These are the activations of a small neural network, seen along a few directions. Each row is one input.
In each table, some parts of the input vary, and every possible input appears once, in random order.
A made-up example of a description, with smaller parts first: values(2) and (point or line(11) or (line(4) and ring(5))).
Shared parts are said once, and a part with two or three values counts as separate values.
In the rows, 128 means zero.

Other details of the inputs shift rows strongly along two fixed directions, in all tables alike. That doesn't count.

Rows:
r1: [129 137  96  93 189 120 201 127 172  69  86]
r2: [111 153  87 146 161 127 170  99 189  38  87]
r3: [151 158 118 103 141  99 116  91 121 111 139]
r4: [ 63  63 155 154 170 111 128 136  94  94  46]
r5: [108  50 150 199 173 110 154  86  99 113  65]
r6: [188 114 151 155  95 123  86 146  76 167 168]
r7: [137  78 114 143  89 134 109 163  82 175 109]
r8: [136 191 135 114  98 146 104  79 148 161 205]
r9: [175 138 142 150  76 147  91 125  64 219 180]
r10: [116 178 118  76 145 101 136 139 151 117 122]
r11: [183 197 129  91 106 116  90 116 136 140 200]
r12: [194 131 148 159  76 146  91 141  79 211 184]
r13: [ 83  40 144 164 161 110 153 153 103  75  76]
r14: [154 182  77 121 121 132 144 124 150  90 119]
r15: [113  85 145 132 114 127 110 152  66 155  67]
r16: [ 96 158 136 101 136 114 140 138 179  99 150]
r17: [122 150 136 124 140 116 109  81 141 101 155]
r18: [ 91  61 150 158 100 141 113 142  97 147  89]
r19: [134  85 135 134 102 124 115 184  64 145 134]
r20: [133 224 124  55 106 141 112 137 153 160 165]
r21: [107  59 129 174 134 161 124 163  89 137 116]
r22: [ 96 108 106 126 156 124 172 106 197  91  80]
r23: [142  79 104 150 106 145 113 172  78 172 118]
r24: [137 159 141 120 150 109 117  90 169  86 161]
r25: [148  79 164 197 113 141 108 123  94 165 145]
r26: [100 115 119 123 180 137 185 124 174  67 103]
r27: [111 207 143  78  89 169 112 117 183 158 170]
r28: [ 72 135 134 110 179  98 152 120 171  73  89]
r29: [164 200 117  94 100 130 112  89 128 171 188]
r30: [150  80 169 187 113 127  90 133  90 139 154]
r31: [116 143  99 120 137 155 152 124 192 122 139]
r32: [141 209 119  63  99 120 123 156 164 145 190]
r33: [116 139 104  85 158 107 187 103 188  93  52]
r34: [136  68 111 154 136 145 131 173  70 147  99]
Description of these inputs: values(2) and (point or ring(6) or ring(10)).
Changing only the values(2) part turns r13 into r19. The same change can be made to r4. Which row results?
> r20
Change only the values(2) part in r16. List by row number the other rows that result.
> r32

Rows:
r35: [128 144 128 124 151 103 124 106 124  87 141]
r36: [127 146 163 121  38 175  48 183  53 230 197]
r37: [134 245 133  47  58 154  90 144 190 170 230]
r38: [110 118 130 161 180 134 173  75 205  73 115]
r39: [144 174  90  72 170 124 197 134 212  86 107]
r40: [125 123 152 142 149 110 125  99 112 125 106]
r41: [ 76  39 147 196 123 159 123 160 100 133 104]
r42: [169 198  85 103 145 125 166  73 199 100 127]
r43: [ 84  93 120 124 175 102 142 146 114  67  74]
r44: [111  54 164 172 147  81 109 118  80  98  78]
r45: [145 203 113  67  73 163 111 145 153 201 202]
r46: [138  63 122 176  54 162  69 193  16 200 125]
r47: [170 144 110 120 170 104 179 108 166  93 116]
r48: [132  48 137 168 158  97 136 109  69 129  70]
What is each input in this table made of?
> values(2) and (point or line(6))
Changing only the values(2) part turns r43 into r35. The same change can be made to r39. Which row results?
> r47
